W =
[[128 131 129 129 127]
 [127 130 128 130 129]
 [106 142 106 107 108]]
Indices start at 1.
(1, 1) -> 128
(2, 1) -> 127
(1, 5) -> 127
(1, 3) -> 129
(2, 4) -> 130

x =
[[129 134 119 112 151 122 148 140]
 [127 144 128 128 147 117 154 128]
 [127 136 129 124 145 133 140 143]
 [132 138 120 131 151 126 150 126]
 [129 139 138 121 154 121 147 139]
 [129 147 138 128 145 121 152 133]
 [136 148 130 116 127 125 151 135]
 [132 138 125 127 144 135 148 132]
 [118 143 121 132 122 128 146 130]
 [126 135 120 130 148 129 151 126]
 [128 136 133 123 153 132 152 134]
 [135 142 133 116 138 120 137 144]
 [127 144 133 117 148 114 155 137]
 [133 144 133 129 144 123 148 130]
 [127 130 154 123 154 130 145 135]
 [131 144 142 120 149 121 153 137]]
Indices start at 1.
(1, 1) -> 129
(7, 4) -> 116
(4, 5) -> 151
(8, 3) -> 125
(15, 1) -> 127
(13, 5) -> 148
(14, 2) -> 144
(2, 5) -> 147
(15, 7) -> 145
(1, 4) -> 112
(9, 3) -> 121
(11, 6) -> 132
(6, 6) -> 121
(5, 3) -> 138
(6, 8) -> 133
(2, 7) -> 154
(7, 3) -> 130
(10, 8) -> 126
(15, 8) -> 135
(4, 2) -> 138
(14, 6) -> 123
(14, 1) -> 133
(13, 4) -> 117
(5, 7) -> 147
(4, 7) -> 150
(8, 4) -> 127
(3, 6) -> 133
(11, 5) -> 153
(13, 3) -> 133
(11, 2) -> 136
(14, 8) -> 130
(14, 3) -> 133
(15, 4) -> 123
(15, 6) -> 130
(4, 6) -> 126
(11, 4) -> 123
(14, 4) -> 129

m =
[[129 141 130 127 128]
 [129 149 127 128 129]
 [129 138 126 112 126]
 [130 132 129 137 130]
 [130 112 129 129 130]
 [130 155 129 128 128]
 [130 146 130 109 129]
 [128 134 126 130 128]
 [130 141 126 111 125]
 [129 147 124 118 126]]
Indices start at 1.
row 1 col 1	129
row 9 col 5	125
row 6 col 3	129
row 5 col 1	130
row 1 col 3	130
row 8 col 1	128
row 7 col 5	129
row 3 col 1	129
row 4 col 4	137
row 2 col 1	129
row 1 col 2	141
row 4 col 1	130
row 1 col 5	128
row 3 col 3	126
row 6 col 4	128
row 5 col 5	130

A =
[[138 100 130 134 126 125 127 138 130 124 123]
 [139 114 131 123 142 138 126 127 123 127 132]
 [117 148 125 129 126 115 127 137 127 126 123]
 [115 141 126 126 112 134 125 121 129 127 117]
 [135 121 125 127 127 126 133 130 117 125 127]]
Rows and columns are counted from 1.
(1, 1)	138
(2, 3)	131
(2, 10)	127
(2, 8)	127
(4, 8)	121
(5, 6)	126
(1, 8)	138
(4, 5)	112
(1, 2)	100
(2, 2)	114
(3, 10)	126
(1, 11)	123
(4, 6)	134
(5, 1)	135
(1, 7)	127
(3, 9)	127
(2, 7)	126
(3, 8)	137

B =
array([[125, 145, 117, 117, 151, 132, 148, 125, 123, 116, 129],
       [126, 139, 117, 117, 151, 131, 142, 125, 124, 116, 129],
       [129, 117, 115, 114, 151, 125, 115, 124, 130, 113, 127],
       [129, 130, 130, 130, 121, 129, 130, 127, 129, 130, 130],
       [130, 131, 138, 139, 103, 130, 131, 129, 130, 139, 131],
       [126, 147, 125, 126, 134, 133, 151, 127, 123, 126, 130],
       [127, 143, 132, 132, 119, 133, 145, 128, 125, 133, 131],
       [128, 140, 135, 135, 111, 132, 142, 129, 126, 136, 131],
       [127, 148, 139, 139, 105, 135, 152, 130, 125, 140, 132],
       [127, 137, 125, 125, 133, 131, 139, 126, 126, 125, 130],
       [129, 113, 113, 112, 154, 123, 109, 123, 131, 111, 126],
       [129, 135, 137, 137, 107, 131, 136, 129, 128, 138, 131],
       [131, 111, 126, 126, 125, 124, 107, 126, 134, 126, 128],
       [129, 120, 123, 123, 134, 126, 118, 125, 131, 123, 128]])
Rows and columns are counted from 1.
(1, 1) = 125
(9, 10) = 140
(6, 9) = 123
(8, 1) = 128
(1, 11) = 129
(9, 9) = 125
(9, 8) = 130
(12, 10) = 138
(10, 4) = 125
(7, 7) = 145
(1, 5) = 151
(5, 5) = 103
(2, 11) = 129
(4, 7) = 130
(14, 10) = 123
(8, 5) = 111
(6, 5) = 134
(9, 5) = 105
(3, 9) = 130
(13, 3) = 126
(2, 2) = 139
(7, 2) = 143
(12, 6) = 131
(14, 8) = 125
(9, 3) = 139
(13, 7) = 107
(6, 7) = 151
(4, 1) = 129
(6, 2) = 147
(5, 4) = 139
(7, 3) = 132
(6, 4) = 126
(5, 10) = 139
(13, 2) = 111

X =
[[126 131 122 131 129 125 136 127 126 125 127 128 128 128]
 [131 122 116 123 132 135 150 131 134 117 116 131 122 122]]
Rows and columns are counted from 1.
(1, 1) = 126
(2, 8) = 131
(2, 4) = 123
(1, 2) = 131
(2, 10) = 117
(2, 6) = 135
(1, 6) = 125
(2, 12) = 131
(2, 9) = 134
